A small network was shown many inputs. Here are its activations along a few directions, one row for each input.
In each table, some parts of the input vary, and every possible input appears once, in random order.
Descriptions start from the smaller parts, as in this example, which fits no table here: values(3) and (point or ring(11) or (line(4) and ring(8))).
Shared parts are said once, and a part with two or three values counts as separate values.

Other details of the inputs vary at random and push rows far along two fixed directions, the same in every table; ignore that.

Table:
row 1: [ 33  22 -55   3  28 -54 -27  26 -26 -50  -4  15]
row 2: [ 27  55 -39 -28  50 -30 -26  14 -15  -8  11  17]
row 3: [-55 -11  66  -5 -54  37  -5 -17 -23  43  32   2]
row 4: [-11 -60   4  32 -37  -7  22  23  -9   0 -15 -14]
row 5: [  3  73  15 -18  42   5 -40 -26 -12 -29  -6  36]
row 6: [ 26 -52 -29  -5   0 -36  38  30  25   4  -5 -29]
row 7: [-60  -9  54  30 -35  55   5 -21 -18  13   6  12]
row 8: [-50  -9  37  -9 -36  38   7 -13  -4  41  27   4]
row 9: [ 20 -77 -35  12 -18 -35  42  50  32  12   4 -28]
row 10: [ 34  94 -24  28  27  -2 -35 -29  20 -24 -16  -4]
row 11: [  9  64   8  -9  49  13 -32 -27 -41 -35 -15  24]
row 12: [-40  -3  81  -9 -28  50   7 -28   4  38  11   3]
row 13: [-56   7  38  21 -17  45   8 -19 -11  12  -4  17]
row 14: [  2 -60  -7 -13 -18 -20  28  20  28  25   3 -31]
row 15: [ 26 -77 -15 -12 -24 -12  37  24  18   6 -13 -34]
row 16: [-57  -5  72   6 -20  42   6 -42   7  30  -1  17]
row 17: [-58   6  64  17 -20  41  -3 -28   3  26  13  27]
row 18: [ 25  30 -58   4  34 -33 -25  17 -19 -52   4  18]
row 19: [ 27  51 -16 -41  43 -12 -37 -10 -32 -20  12   8]
row 20: [ -4 -17  -5  17  10   3  17   9   0   8 -23   6]
row 21: [ 44 -51 -46  40 -37 -26  21   2  67   9 -26 -46]
row 22: [ -8  37  41  19 -42  42  -2 -44  34  39  12 -18]
row 23: [ 28  67 -19 -48  44 -13 -38  -8 -22 -30   9  13]
row 24: [ 11 -77 -22  22  -6 -27  45  28  31  -1 -32 -30]
row 25: [ -4  74 -13 -22  28  -1 -43  -4 -35 -21  36  23]
row 26: [ 45  32 -44 -18  53 -31 -30  -3 -25 -48 -16  15]
row 27: [-34  87  15  -6  29  25 -37 -34 -31 -19  13  51]
row 28: [ -7 -57  -5  13 -14  -3  26   9  14  23 -17   1]
row 29: [ 32 -62 -44   7 -21 -48  23  52  -4  -7   3 -27]
row 30: [  0  13  19  11 -46  24  -4 -30  44  43  13 -32]
row 31: [ 32 -89 -29 -14 -22 -32  29  42  37  15  -8 -43]
row 32: [-43  12  63  -3 -16  47   9 -24 -11  50  15  17]
row 33: [ 38 -71 -43  -5  -5 -34  24  23  19 -23 -32 -20]
row 34: [ 25  53 -44  11  58 -34 -19  22  -8 -47  -8  22]
row 35: [-57   0  65  -5 -32  41   0 -16   7  48  33   8]
row 36: [ 31  53 -22  -7  54 -20 -25   7  -7 -48 -24  17]
row 37: [ 13 -36 -42   1  -7 -22  28  33   6   0   7 -13]
row 38: [ 22  58 -11 -14  45  -3 -23 -12 -23 -47 -23  21]
row 39: [-54  -4  60   7 -42  55   7 -21 -18  31  33   7]
row 40: [ 43 -59 -34 -12   1 -26  24  25  -1  -5  -9 -31]
Each input here is: line(4) and (point or line(9)).
Changing only the line(4) part turns row 33 into row 23. The same change can be made to row 17. Which row results?
> row 35
Changing only the line(4) part turns row 28 into row 2. The same change can be made to row 21. Which row results?
> row 30
List by row number the other rows that have the line(4) part in common with row 36.
> row 4, row 7, row 10, row 11, row 13, row 20, row 24, row 34, row 38
List by row number the other rows that have the line(4) part in common with row 9.
> row 6, row 12, row 15, row 22, row 29, row 32, row 37, row 39, row 40

Table:
row 41: [-24 -64   5  29  -8   2  24   7  18   0 -42  11]
row 42: [ 32 -52 -22  -1  -3 -46  14  35  19  -6  -9 -26]
row 43: [ 31 -19 -41  -1  16 -47   7  29   6  -3  10  -5]
row 44: [ 36  50 -25 -26  56 -27 -28   5 -31 -50 -11  15]
row 45: [ 24 -46 -43   0  -5 -44  28  30  18  -3  15 -12]
row 46: [ 35  57 -32 -18  55 -39 -28   6 -16 -22  13  22]
row 47: [-24  27  48  15 -30  27 -10 -33  11  29   4  -3]
row 48: [ 45  41 -34   4  24 -35 -21   2  12 -17 -13 -11]
row 49: [ 39 -34 -36  29 -16 -31  18  28  29  -8 -24 -31]
row 50: [ 46  78 -31   6  45 -26 -33  -1  -3 -38 -17   6]
row 51: [-22 118  38  -3  10  29 -41 -54 -10  -9  21  30]
row 52: [-65 -58  29  47 -41  32  15  -4   5  12 -12  14]
row 53: [ 48  64 -56 -13  36 -32 -39 -14   4 -14  -5   3]
row 54: [  4 -32  16  -2  -9  -3   7   4 -19   0  -9  -9]
row 55: [ 13 -43 -40 -13  17 -31  38  43  25   6 -12 -27]
row 56: [ 30 -23 -28 -17  25 -25   7  18  -5 -34 -14 -12]
row 57: [ -3 -25  -3  -3 -31  10  -3  17 -11  -5   6  -8]
row 58: [ 12 -39 -41   2   2 -43  34  52  10  14  -5 -25]
row 59: [  2 -36 -20   7 -46   0  18 -15  33  28   5 -22]
row 60: [-24 -52  52 -11 -48  39  19  -8   4  28 -12  -8]
row 61: [-27 -43  49  14 -48  39  27 -28  47  40  -9 -30]
row 62: [ 28  22 -51 -12  26 -34   0  31   2 -18  21  18]
row 63: [  9 -59 -39  33   9 -37  17  29  10 -19 -43   8]
row 64: [  6 -18 -42  30  22 -37   0  23  -2 -32 -32  22]
row 65: [-32 -34  54  -4 -23  30  19 -17  14  43  10   0]
row 66: [-28  44  54 -16 -15  37 -27 -25 -33   7  10  26]
row 67: [ 12  30  11   9   6  12  -7 -14  17  -8 -21  -4]
row 68: [ 12  64  -8 -17  20  11 -33 -38   8   6  -3  11]
row 69: [-20 -50  53  38 -42  45  38 -20   6  43 -10 -19]
row 70: [-28 100  42  20  18  55 -34 -43 -38  -9  23  29]
row 71: [-33  82  63 -13  13  22 -41 -33 -25  -1  25  32]
row 72: [-35   3  52 -13  -1  34   5 -29   9  28  19  12]
row 73: [-40  19  36   3 -12  28 -13 -15 -10  22  38  13]
row 74: [ -9  45  -7 -20  19   8 -14 -14 -47 -23  13  25]
row 75: [ 25 -89 -48   2 -18 -31  35  42 -10   1 -16 -31]
row 76: [-33  21  42  -3 -11  30  -6  -6  -7  37  25  25]
row 77: [ 33 -25 -33  -2   9 -39   3  30 -18 -26  -9 -12]
row 78: [ 41  -5 -37  12  30 -12  20   8  12 -25 -18 -15]
row 79: [ -2  14   3 -19  22  12   0   6  12   8  13  17]
row 80: [  2  52   6 -23  36   9 -20   1  -5   3  12  32]
row 81: [ 35  40 -39 -33  57 -32 -33  -4 -10 -41   3  12]
row 82: [-24 -17  50  35 -34  44  24 -22  -4  32   0  -7]
row 83: [-32  24  19   7 -36  42 -21 -38  10  34  21  -5]
row 84: [ 29 -25 -47 -11   6 -44   0  16   0 -23  11  -6]
row 85: [-53  69  33  -7  10  32 -18  -8 -27  17  30  19]
row 86: [ 20  69 -36 -21  60 -38 -17  23 -21 -16   1  13]
row 87: [-42 -72  43  -9 -37  50  36 -15  -7  34  -7 -14]
row 88: [ 36   5 -41  18  -2 -28   9  15  22 -28 -12 -15]
row 89: [ 24  55 -37 -12  41 -25 -37  14 -41 -55  11  11]
row 90: [-31  48  47 -19 -19  38 -19 -30 -29  -4  18  30]
row 91: [-36  84  37 -16  17  33 -60 -41 -41  -9  39  35]
row 92: [ 29 -30 -45  31 -20 -22  10  32  28 -17 -12 -36]
row 93: [ 36 -70 -45  36 -23 -23  53  29  22  -7 -11 -33]
row 94: [ 36  59 -38 -20  55 -30 -27  22 -14 -16  12  29]
row 95: [-43 -45  31  12 -47  38  17  14  12  48  29  -3]
row 96: [ 15  63  10   8  38  22 -11 -24 -15 -17  -9  16]
row 97: [-39 -28  55   2 -45  20  17 -12  12  21  20  -4]
row 98: [ 26 -78 -23  -7  -7 -35  31  35  40  -8 -13 -37]
row 99: [  5 -37   9  18 -22  14  26  -2  42   7 -24 -29]
row 100: [-46 -55  51  14 -58  28  14   4  15  30  20 -21]
row 101: [-27  40  54 -30  -1  48 -21 -34 -18  -1   3  24]
row 102: [ 33  38 -49  12  12 -30 -24  14  12 -27   2 -16]
row 103: [-27 -63  56  -2 -61  37  19  -6  -2  39  -7 -11]
row 104: [-59  41  38  23   5  31 -15 -35 -21 -15  -5  56]
row 105: [ 14  66 -47 -20  47 -40  -4  25 -16 -27  14  16]
row 106: [-31  83  44 -32  36  46 -37 -45 -57  -7   6  41]
row 107: [  9  65 -11  -6   8   2 -35 -32  -1   8   8  11]
row 108: [ 20  27 -40 -21  46 -34   6  32  -1 -11  -9  -2]
row 109: [-23 -40  27   0 -44  41  18 -38  42  48  -4 -23]
row 110: [ 42   3 -35   2  12 -30  -1   8  31 -11 -22 -23]
row 111: [ 34   7 -41 -13  26 -45 -24  12 -14 -24   6   2]
row 112: [ 34 -92 -38  -1 -14 -44  19  29  14   6 -10 -33]
row 113: [-59 -43  45  27 -14  39  20 -23  14  10 -28  23]
row 114: [ -4 -62   1  -4 -20   7  24   9 -21  18 -11 -16]
row 115: [ 19 -63 -58   1  -9 -22  19  42 -17 -15  -3 -26]
row 116: [-32 -32  64  -5 -30  27  12 -13  17  27   1  -8]
row 117: [ 26 -55 -35   0 -12 -36  26  31  -5 -25  -4 -19]
row 118: [-31 -60  51  -7 -36  28  12 -21  10  37   2 -11]
Changing only one part turns row 54 into row 117. The same change can be made to row 112. Which row results?
> row 84
Changing only one part turns row 104 into row 41. The same change can be made to row 51. Which row results?
> row 110
Describe the family of inputs behind these rows.
> line(6) and (point or line(4) or line(8))
Change only the line(6) part in row 83. List by row number the other rows that result.
> row 53, row 59, row 68, row 107, row 109
Change only the line(4) part in row 47. List by row number the other rows that result.
> row 49, row 82, row 107
